Each row below holds a small network's activations on one input, seen along a few directions.
In each table, some parts of the input vary, and every possible input appears once, in random order.
Descriptions start from the smaller parts, as in this example, which fits no table here: values(2) and (point or ring(9) or (line(6) and ring(8))).
Shared parts are said once, and a part with two or three values counts as separate values.
(in the rows, 128 means zero)

Other details of the inputs shift rows strongly along two fixed directions, in all tables alike. That doesn't count.

A family of inputs:
x1: [163 150 121 124  73 144  74 131 139 135  99]
x2: [138 134  98 115 164 113 133 128 119 126 143]
x3: [140 138 142 140  75 146  85 111 140 117 110]
x4: [124 116  98 115 181 154 153 150 128 138 135]
x5: [ 99 155 123 131 103 102 103 103 185 142 145]
x6: [149 118 152 124  86 113  80 150 111 126  65]
x7: [107 149  92 118 219 132 181 104 129 129 196]
x8: [ 77 168 139 146 141 111 126  82 181 139 179]
x9: [ 96 138 108 144 179 165 178  88 136  81 212]
x10: [121 118 128 115 188 142 179 134  92 100 152]
x11: [168 120 116  94 165 154 127 185  73 141  80]
x12: [149 108 119 126 167 156 146 173 104 137 109]
x13: [162 102 155 115  50  98  96 134 133 121  77]
x14: [142 149 120 135 104  92 121  98 175 150 145]
x15: [133 147 114 124 160 112 145 106 143 145 172]
x16: [140  98 120 122 190 154 193 154  92 103 142]
x17: [108 141 139 135  81  99  85 114 174 137 126]
x18: [169  76 126  99 146 159 119 204  56 116  54]
x19: [ 93 149 157 150 124 114 127  87 170 139 161]
x20: [132 119 157 133  59 105  84 118 161 140  86]
x21: [170 119 150 117  99 126  91 167 104 151  77]
x22: [156 109 154 125  46 107  84 158  79 128  44]
x23: [194 104 115  91 131 144  94 211  58 135  37]
x24: [128 134 160 133 100 101 129 104 143 122 143]
x25: [140 100 120 111 178 141 161 161  72  90 122]
x26: [124 146 114 123 101  84 105  97 173 138 148]
x27: [ 72 131 139 158  93 110 144  80 167 130 160]
x28: [121 144 114 129 104  89 117  83 189 145 158]
x29: [ 87 119 102 137 203 154 171 125 147 127 180]
x30: [138 108 131 111 186 162 150 166  73 121 103]
x31: [ 93 133 112 155 147 172 165 102 110 102 177]
x32: [ 96 149 110 131 207 148 171 118 143 143 189]
x33: [106 123 131 146 169 146 163 121 142 128 149]
x34: [112 160 124 151 101 142  98  92 171 123 163]
x35: [144  94 134 123 157 161 166 173  46 128 102]
x36: [133 171 110 140  82 110  93  66 184 129 172]
x37: [134 128 106 125 182 154 160 153 127 142 134]
x38: [136 108 152 128  39 104  90 143 107 130  68]
x39: [140  85 115 104 175 148 166 170  75  92 123]
x40: [136 142 148 132  64  94  63 131 150 139  88]
x41: [ 86 144 151 167  80 104 141  82 167 137 151]
x42: [120 133 158 134  77 111 116 119 108 134  99]
Description of these inputs: line(6) and (point or ring(6)).
The inputs of x9 and x34 match in every part but the line(6) part. If x25 is changed in the same way as x9 into x34, which row does it become?
Answer: x40
Start at x37 and move only the ring(6) part, one step at a time. The first step leads to x32. Which rows follow, in order?
Answer: x11, x23, x5, x4
Which other rows agree with x20 in the line(6) part? List them by row number.
Answer: x3, x6, x18, x19, x30, x33

A family of inputs:
x43: [126 155 146 158  55 110  94  88 152 153 135]
x44: [142 118  88 106 172 154 154 150  78  97 133]
x45: [ 52 138 128 139 172 110 195  58 174 110 224]
x46: [118 103  83 134 198 160 189 128  93 105 182]
x47: [189 120 119  92 103  87  97 160 133 154  83]
x48: [ 78 148 113 147 166 152 127  84 185 110 200]
x49: [170  93 126 122 130 137 156 156  96 109  98]
x50: [138 139 103 120 178 174 150 150  71 120 127]
x51: [155  92 133 128 117 157 132 179 106 122  71]
x52: [138 107  92 101 203 146 145 176 122 152 118]
x53: [123 154 177 140  70  80  87 120 129 144  94]
x54: [130 129 138 145 153 155 170 131 117 132 144]
x55: [108 121  84 119 199 183 159 160  95 103 137]
x56: [178 130 138 113  63 112  70 119 140 112 104]
x57: [ 59 154 143 152 139  69 147  64 181 110 195]
x58: [116 116 168 125  45 100  86 122 158 143  85]
x59: [102 141 138 161  41 103  78  88 190 141 133]
x60: [115  99 136 119 168 137 137 183  90 114  97]
x61: [192 130 140 113 104 155  80 155  87 131  84]
x62: [ 72 163 164 151 103 101 141  60 177 148 178]
x63: [186 137 132 103 107 107  94 159 116 179  67]
The inputs of x61 and x56 match in every part but one. If x62 is changed in the same way as x61 into x56, which row does it become?
Answer: x45
What do these inputs look like to the network?
Answer: values(3) and (point or line(6))
Which other rows does x46 become when the values(3) part takes its other values? List them by row number.
Answer: x43, x59
Start at x48 and move only the line(6) part, one step at a time. The first step leads to x55. Which rows follow, in order?
Answer: x59, x51, x58, x60

A family of inputs:
x64: [169  89 126 122  77 165 111 166 145 123  78]
x65: [194  95 170 105  40  86 107 181  47  86  29]
x66: [174 153 110  75 166 134 125 140  90 154 107]
x67: [162  97 140 137 110 109 155 137  69  81 100]
x68: [109  99 110 153 139 176 143 156  54 107 100]
x69: [129 139  48 101 235 184 155 184  76 138 120]
x70: [ 71 141 157 155 229 138 186 137 143 169 162]
x71: [113 145  77 137 179 155 117 150 108 136 161]
x72: [166 112  80  80 202 180 116 194 113 113  84]
x73: [111 129 177 120 122  75 131 119 138 188 113]
x74: [ 61 103 135 122 160  75 152 109 187 151 156]
x75: [117 145 121 160  26 121 100 107 169 163 113]
x76: [189 142 147 138 104 155  90 145 113 154  89]
x77: [135 115  72 140 181 179 143 161  87 138 132]
x78: [134 176 140 121 101  95  88  79 152 154 176]
x79: [164 145 148 146  10  58 120  85 187 132 124]
x80: [157 110 162 145 134 187 137 162  46 112  79]
x81: [126  71 125 134 163 193 143 166  82  73  99]
x82: [173  60  68  88 217 180 169 182  63 106 127]
x83: [ 59 150 161 135 150 129 178  74 108 108 195]
x84: [105 131 162 146  37  63  60 149 160 196  46]
x85: [158 146 103 123 159  91 135 126 128 107 172]
x86: [ 86 135  83 116 192 121 141  90 172 110 228]
x87: [ 19 159 131 173 120 130 147  82 146 108 183]
x88: [ 60 114 144 142 152 160 147 124 144  70 157]
x89: [204 162 125  94  58  52  73 132 149 134  66]
x90: [158 151 119 126 202 179 127 164  87 137 149]
x91: [136 118 114 138 128 151 100 123 179 116 136]
x92: [ 80 161 112 147 149 127  93  86 223 111 209]
x93: [172  62 146 106  47 124  88 155  73  95  41]
x94: [131 114 156 129 129  46 150 145 144 148 104]
x95: [ 94  71 121 118 245 161 176 197 123 130 115]
x96: [106 123 153 135 201 198 184 167  43  98 132]
x97: [ 98 157 133 142 123 130 182  55 168 153 210]
x98: [ 86 122 107 135 102 115 163  65 206 125 199]
x99: [ 89 123 173 124   8  69  77  82 167  99 110]
x100: [170 127 141 138 121 183 152 155 102 152 106]
x101: [122 140  83  85 156 110 119 110 168 126 145]
x102: [186 148 159 122  30  92  64  93 140 168  97]
x103: [249 108 136 111  34  77  72 163  98 129  38]
x104: [ 70 164 175 165  72  96 132  19 165 124 188]
x105: [ 82 225 125 146 166 126 128  59 215 154 198]
The inputs of x96 and x65 match in every part but one. If x100 is changed in the same way as x96 into x65, which row does it become?
Answer: x79
What do these inputs look like to the network?
Answer: ring(6) and (point or line(6))
Which other rows does x97 become when the line(6) part takes its other values? List them by row number.
Answer: x66, x78, x83, x102, x104
Start at x99 and move only the line(6) part, one step at a time. The first step leads to x93. Which rows follow, in order?
Answer: x98, x82, x86, x101

A family of inputs:
x106: [190  86 103  98 149 176 147 175  55 108  97]
x107: [ 71 116 111 132 237 150 193 128 149 121 186]
x108: [121 129 113 115 129 117 103 140 145 145 114]
x109: [107 146 148 139  68  92 107  80 155 101 144]
x110: [ 65 127  87 147 222 189 190 102 149 106 218]
x111: [128 111 142 127  90 135  94 147 113 108  87]
x112: [143 156 122 136  84  94 100  89 181 125 148]
x113: [170 123 120  97  97  95  96 143 117 141  91]
x114: [ 98 164 167 147 100  86 118  82 186 158 151]
x115: [130 111 136 131 102 102 146 125 122 122 121]
x116: [120 138 154 127  94  72 118  92 179 134 142]
x117: [147 171 141 144  77 109  82 104 161 148 123]
x118: [ 81 146 102 150 223 190 199  95 126 121 223]
x119: [156 116 160 132  74 116 113 156  89 149  64]
x120: [ 76 135 149 159  81  94 117  91 187 135 140]
x121: [149 112 138 119 152 167 137 169  45 111  94]
x122: [175 104 100 111 148 162 111 190  96 122  81]
x123: [176 111 109  93 178 157 133 195  48 151  80]
What do these inputs look like to the network?
Answer: values(3) and ring(6)
Which other rows does x117 become when the ring(6) part takes its other values? List them by row number.
Answer: x114, x118, x119, x121, x123
Which other rows does x107 become when the values(3) part takes its other values? List them by row number.
Answer: x114, x116
Which other rows does x122 become when the ring(6) part takes its other values? List them by row number.
Answer: x107, x108, x110, x111, x120
